Each row below holds a small network's activations on one input, seen along a few directions.
Each table varies a few parts of the input and shows all the possible inputs, shuffled.
A made-up example of a description, with smaller parts first: one of 8 places around a ring, together with either a single point or one of 9 places along a line or (one of 3 separate values, together with one of 6 places along a line).
Shared parts are said once, and a part with two or three values counts as separate values.

Other details of the inputs shift rows strongly along three fixed directions, in all tables alike. That doesn't count.

Table:
row 1: -54	56	12	66	-56	90	-55	-25	56	-147	-72	72
row 2: 191	-367	41	-51	-170	199	222	10	-171	321	-129	-28
row 3: -132	177	147	58	-67	397	19	9	-63	-170	-118	-56
row 4: -38	65	-34	-45	153	-212	-52	-12	20	56	179	-11
row 5: -15	140	-42	27	49	-93	-77	32	52	-140	54	25
row 6: 100	-41	-76	61	-525	-112	-32	-150	55	-244	-82	169
row 7: -47	136	-42	-27	99	-157	-114	10	58	-93	122	8
row 8: -127	29	58	97	34	274	-39	19	106	-133	-241	2
row 9: 95	36	-56	4	-130	-196	-4	-5	44	-55	82	40
row 10: -104	119	-31	16	158	-125	-80	-22	60	-59	64	1
row 11: 68	-276	85	-6	89	288	192	69	-93	319	-143	-89
row 12: -25	36	77	-140	138	-66	128	-24	-226	245	216	-173
row 13: 33	-131	91	14	185	271	131	131	-45	218	-109	-88
row 14: -46	-71	76	29	89	313	31	58	-27	37	-152	-5
row 15: 57	-58	31	38	-49	223	41	58	-21	-14	-117	18
row 16: -85	143	-22	-16	184	-101	-116	9	40	-85	87	2
row 17: -16	-62	66	54	61	290	54	64	-22	44	-121	4
row 18: -49	161	-53	-14	130	-200	-113	27	69	-103	135	-2
row 19: 15	-28	-7	-63	216	-114	34	46	-42	209	166	-57
row 20: 94	-136	-13	-92	139	-131	86	46	-90	273	111	-90
row 21: -22	62	-26	-56	140	-158	-69	10	16	19	129	-22
row 22: -119	168	-54	-5	194	-237	-109	-23	76	-70	92	-19
row 23: 152	-319	76	-3	-18	265	238	68	-131	329	-181	-77
row 24: -60	91	-31	27	-2	-123	-82	-37	87	-118	42	39
row 25: -62	171	-38	11	151	-211	-92	6	69	-97	109	7
row 26: -91	135	-10	34	175	-68	-77	20	64	-85	19	-5
row 27: 26	-30	-58	-49	-14	-202	-15	-33	7	54	63	-24
row 28: -121	185	50	-40	-101	-20	-16	-110	-69	-139	76	-53
row 29: -33	151	-23	39	107	-83	-59	43	65	-104	50	14
row 30: 13	-7	-61	28	-311	-115	-55	-122	76	-170	-40	102
row 31: -46	87	-56	-13	-5	-218	-94	-60	59	-83	123	44
row 32: -30	60	24	98	-84	171	-30	25	97	-171	-114	61
row 33: -25	10	40	84	-123	225	-42	17	80	-185	-193	49
row 34: 17	72	-48	-44	180	-201	-28	49	-18	56	158	-38
row 35: 32	-6	-45	61	-315	2	-48	-82	62	-217	-156	89
row 36: -74	136	-17	18	155	-63	-97	29	49	-105	38	-1
row 37: 14	-106	52	31	-16	270	36	32	-35	14	-172	3
row 38: 77	-192	-7	-125	161	-92	107	22	-115	357	89	-115
row 39: -74	170	-26	13	180	-78	-101	60	75	-108	85	-13
row 40: -49	-8	12	67	-154	206	-50	-39	54	-177	-214	58
row 41: -21	-49	69	42	71	328	43	85	-21	17	-138	1
row 42: 94	-139	5	-67	129	-107	112	44	-71	281	81	-84
row 43: 4	39	-47	-53	177	-215	-28	18	-27	79	139	-44
row 44: 56	-17	-39	-44	-76	-128	-15	-10	-1	10	95	32
row 45: -64	57	-5	7	180	-53	-26	11	16	26	51	-17
row 46: -102	156	-10	28	174	-65	-92	29	94	-90	74	4
row 47: -94	-63	81	28	106	329	2	53	8	14	-166	-15
row 48: -69	56	28	33	180	64	-18	38	25	4	-7	-12
row 49: 175	-238	42	5	-119	200	189	48	-114	230	-73	0
row 50: -93	77	57	84	74	321	-67	64	56	-168	-176	26
row 51: 196	-149	-38	28	-460	-96	71	-85	14	-51	-47	108
row 52: -68	-62	75	62	87	316	34	37	-9	23	-164	2
row 53: -229	129	153	43	-8	442	17	-45	-44	-163	-203	-75
row 54: -22	-129	50	43	-11	227	70	9	8	74	-174	-22
row 55: -57	76	53	116	14	254	-30	60	81	-169	-185	36
row 56: -8	68	-46	-69	157	-201	-41	31	-1	64	202	-19
row 57: 412	-422	-118	-113	-752	-334	205	-173	-142	202	42	98
row 58: -124	107	162	15	13	374	58	4	-107	-45	-88	-95
row 59: -104	68	72	104	73	274	-46	54	106	-153	-192	14
row 60: 42	-69	21	-32	240	-2	98	84	-74	252	85	-74
row 61: 104	-60	-61	-58	-154	-220	-8	-55	-15	23	93	27
row 62: 156	-62	-111	31	-649	-258	-37	-193	73	-250	-19	186
row 63: 65	-181	-18	-107	190	-137	132	6	-140	389	131	-99
row 64: -71	152	-33	10	109	-120	-95	7	74	-92	126	29
row 65: -98	132	-35	-5	167	-187	-93	-7	80	-54	84	-23
row 66: 53	-12	-66	63	-398	-107	-29	-131	72	-206	-96	124
row 67: -73	10	46	54	-58	236	-54	9	63	-146	-151	53
row 68: -70	129	-30	-7	101	-82	-98	12	34	-97	84	31
row 69: -57	56	-36	-59	181	-161	-58	-2	-20	45	137	-16
row 70: 67	18	-89	-4	-282	-259	-70	-92	67	-162	32	74
row 71: 95	-222	-16	-109	55	-70	131	-1	-144	329	62	-69
row 72: 233	-245	-52	-85	-170	-192	153	-24	-134	263	63	-30
row 73: 93	-168	-15	-131	243	-134	110	42	-151	387	145	-119
row 74: 208	-121	-47	-1	-424	-56	51	-45	-9	-66	-29	93
row 75: 70	73	56	-19	-263	65	97	-39	-131	-35	61	-37
row 76: -104	109	-49	-36	67	-176	-124	-45	61	-94	98	19
row 77: 6	28	-52	-2	-183	-115	-88	-73	66	-156	-9	63
row 78: -41	111	-11	17	193	-61	-27	49	32	2	94	-10
Each input here is: one of 6 places along a line, together with either a single point or (one of 2 separate values, together with one of 6 places around a ring).
- Changing only the place on the line of 6 turns row 16 into row 15. The same change can be made to row 21. Which row results? => row 74
- Changing only the place on the line of 6 turns row 24 into row 11. The same change can be made to row 52. Which row results? => row 6
- Start at row 56 and move only the place on the line of 6, one step at a time. The first step leads to row 44. Which rows follow, in order? => row 67, row 47, row 76, row 57
- Which other rows does row 16 become when the place on the ring of 6 takes its other values? List them by row number. => row 1, row 14, row 25, row 36, row 48
- Which other rows does row 78 become when the choice among 2 separate values takes its other values? List them by row number. => row 32
- Which other rows does row 61 become when the choice among 2 separate values takes its other values? List them by row number. => row 37
